These are the activations of a small neural network, seen along a few directions. Each row is one input.
Each table varies a few parts of the input and shows all the possible inputs, shuffled.
Descriptions start from the smaller parts, as in this example, which fits no table here: one of 6 places along a line, together with either a single point or one of 11 places around a ring or (one of 3 separate values, together with one of 8 places around a ring).
Shared parts are said once, and a part with two or three values counts as separate values.

Other details of the inputs vary at random and push rows far along three fixed directions, the same in every table; ignore that.

Table:
row 1: [  8  12   1  67  25   4  -6 -14 -75  58  27]
row 2: [  5  20  11  47  15 -17 -41   5 -27  31  41]
row 3: [  3 -15  -7 -28 -35  12  26 -10  42 -37 -27]
row 4: [ -7  -1  31  57  29 -19  29  41   1  35 -42]
row 5: [ 22 -17   7 -52   0  23   0   5  40 -30 -41]
row 6: [  7  -9   5 -72 -21  10  33 -10  63 -26 -10]
row 7: [  1  -1  18  23   8 -43  -1  45  42 -21  16]
row 8: [ 26  35 -18  -2 -36   8 -46 -40 -24  -1  -8]
row 9: [ 29  -5  25 -13 -45  -5 -13  12  22  -5 -55]
row 10: [ 24  -2 -17 -43  -6  46 -30 -26 -22 -17  14]
row 11: [-18  11 -33 -33  26 -14  11  -5  19 -15 106]
row 12: [-28 -23  28  -8  26 -46  12  41  15 -12   3]
row 13: [ -5 -11   1 -62 -35  22  29   7  54 -40  -4]
row 14: [-14   5  21  43  33 -14 -22  -7 -74  25  28]
row 15: [  9 -12  20  17 -38  27  19   5  -1   0 -73]
row 16: [-27   2  13  37  32 -17 -27 -10 -50  17  32]
row 17: [ -3   0 -11   2 -34   9  16  -1  22 -19 -65]
row 18: [ -9  -8  18   2  32 -28  38  33  40   9   7]
row 19: [ 15   4 -36 -54  -5  39 -29 -30  -2 -40  30]
row 20: [  1  22 -26  74  28 -14 -13 -23 -68  51  16]
row 21: [-33 -15   3  -7  18 -20  28  42  58 -16  35]
row 22: [-21  -9   7   2  17 -25  29  54  31   7   6]
row 23: [  7 -18   0 -47 -35   9  25   0  37 -14 -31]
row 24: [ 11   2 -14  -3 -29  35 -13 -54 -27  16   0]
row 25: [ 15  26 -22  28 -29  45 -20 -55 -67  21 -19]
row 26: [ 10  16 -17 -19 -29  34 -11 -33 -39  24  -9]
row 27: [ 13 -20 -23 -36 -11  10  -6   2  40 -49 -42]
row 28: [-15  -2 -28 -42  48   4 -25  13  19 -20  98]
row 29: [ -6   1 -30 -58  49  -6 -20  23   9  -9  93]
row 30: [ -4  10  -3  -9 -22  19 -29 -51 -50 -19  -9]
row 31: [ -2  26  -2 -42  16 -18 -23  19  20 -12 110]
row 32: [-16  28  -9 -19  39  -4   9   6   0  21  69]
row 33: [-14 -25  18  51  19 -24  26  31  22  15 -12]
row 34: [-14  -9  14  76  16 -21  25  40  -2  12 -35]
row 35: [  0 -29  24  44  18 -27  36  35  12  15  -9]
row 36: [-12  17 -21 -40 -19   7 -29 -51 -27 -29   4]
row 37: [ -3  18 -15  -3 -30  47 -18 -39 -29  13  -5]
row 38: [ 39  39  13  -4 -24  24 -44 -41 -39  27 -13]
row 39: [ -7 -18  -2  51  21 -45  29  25  20   8 -20]
row 40: [-14 -15  51  47  38 -40  11  28 -14  16 -45]
row 41: [ 22 -26  13   7 -35   7  21  -7   2  15 -75]
row 42: [  6  -6  -6  24 -34   7  15  -9   7  -7 -82]
Each input here is: one of 6 places along a line, together with either one of 3 separate values or one of 4 places along a line.
Question: Changing only the place on the line of 6 turns row 24 into row 41. The same change can be made to row 33. Which row results?
Answer: row 23
Question: Change only the choice among 3 separate values in row 9. List by row number the other rows that result.
Answer: row 12, row 29
Question: Start at row 8 and move only the place on the line of 6, one step at a time. The first step leads to row 7. Which rows follow, in order?
Answer: row 2, row 31, row 9, row 38
Question: Start at row 6 and move only the place on the line of 4, one step at a time. The first step leads to row 18. Which rows follow, in order?
Answer: row 32, row 4
Question: Which other rows agree with row 7 in the place on the line of 6? List them by row number.
Answer: row 3, row 11, row 19, row 25, row 30, row 34
